Each row below is a small network's average activation on inputs in which a field has the value named, seen along a few directions.
Values that are neighbours, or in one group, have similar rows; names and order tell nothing.
In the rows, 500 means zero.
Strong random noise was added to every row along 7 fixed directions; ignore it. To show where, here is one row again and again, with new noise each time:
[526 525 483 494 488 530 608 423 518 539 467 633 507 403 407 431 448 548
 595]
[612 428 497 454 486 522 573 616 493 473 526 432 437 537 399 363 410 542
 498]
[545 400 428 321 542 508 596 682 610 488 497 565 297 475 365 323 612 564
 588]
[422 455 437 453 578 396 403 445 449 540 566 404 410 464 501 434 484 545
 391]
[528 403 494 570 467 525 484 545 524 406 559 373 400 513 523 464 554 599
 463]
[629 561 572 501 637 504 606 549 417 583 577 437 352 324 731 294 225 603
 348]
[434 481 415 421 534 358 365 455 416 554 574 381 518 578 377 445 388 473
 391]
[530 481 532 662 460 563 536 442 514 430 539 452 440 410 623 501 512 618
 484]
[402 595 443 491 467 507 504 281 598 551 471 735 633 444 292 520 491 597
 667]


Field FIV:
tadut: [606 593 598 522 367 685 613 674 685 390 453 652 565 638 527 613 605 490
 674]
sarim: [468 561 443 411 523 454 328 673 573 419 656 410 525 729 488 453 548 520
 407]
pagas: [612 584 511 382 499 446 519 832 608 555 524 509 371 536 628 449 414 415
 500]
zitus: [623 457 553 371 611 652 553 689 584 407 579 441 408 597 522 336 528 707
 495]
voser: [484 392 569 659 636 444 465 390 256 474 581 232 406 345 764 427 455 563
 196]
siped: [593 490 539 518 427 711 632 422 544 410 438 587 586 529 398 502 583 599
 681]
domi: [408 457 573 590 562 525 463 140 469 595 451 553 676 374 357 538 354 695
 517]
kopar: [405 530 474 608 459 357 390 517 437 522 502 445 494 505 609 663 544 298
 415]
revep: [442 392 380 304 571 438 530 816 704 464 476 605 190 482 444 432 856 475
 592]
sitap: [410 453 441 612 493 452 466 351 320 514 422 410 402 395 791 681 741 289
 405]
lif: [590 556 534 538 569 570 724 332 323 620 395 582 444 216 698 405 388 459
 518]
faro: [407 615 522 506 576 393 487 532 484 604 493 612 478 396 668 545 472 352
 446]
dedan: [453 441 533 560 534 557 552 579 625 417 480 591 401 405 580 508 708 575
 554]
dimat: [540 421 484 349 533 527 496 795 592 436 460 471 252 565 653 512 744 421
 522]
babev: [556 440 533 406 533 526 552 560 455 495 470 498 613 597 339 443 427 439
 489]
delum: [271 547 402 369 542 513 448 362 734 553 410 797 416 351 485 607 865 601
 718]
potuz: [411 402 566 236 759 451 430 513 509 618 482 518 445 493 387 350 465 603
 399]
rok: [451 715 388 417 494 415 481 622 685 503 589 713 466 510 513 487 566 461
 586]
rusog: [562 384 579 590 451 551 446 547 497 423 521 273 486 560 531 512 458 628
 420]
dos: [350 447 426 460 532 369 336 609 620 504 531 457 317 482 607 608 736 448
 464]
lipu: [587 248 596 445 537 622 653 465 413 521 321 459 392 361 440 457 572 529
 556]
fek: [427 647 474 594 512 422 408 366 483 544 580 476 514 412 718 541 429 541
 422]
vop: [536 539 479 625 423 485 509 513 476 456 555 452 470 480 618 526 464 479
 459]
revo: [457 582 489 419 523 575 640 325 483 599 349 796 616 409 402 545 576 415
 671]
Each value of FIV is a pair of two hidden parts, and every pair occurs once (3 first parts, 8 second parts).
pagas and potuz share the first part; pagas and rusog share the second. Which value has the first part of rusog and the second part of potuz? -> babev
dos and kopar share the first part; dos and domi share the second. Which value has the first part of domi and the second part of kopar? -> revep
delum and sitap share the first part; delum and lif share the second. Which value has the first part of lif and the second part of sitap? -> siped
revo and dedan share the first part; revo and zitus share the second. Which value has the first part of zitus and the second part of dedan? -> voser
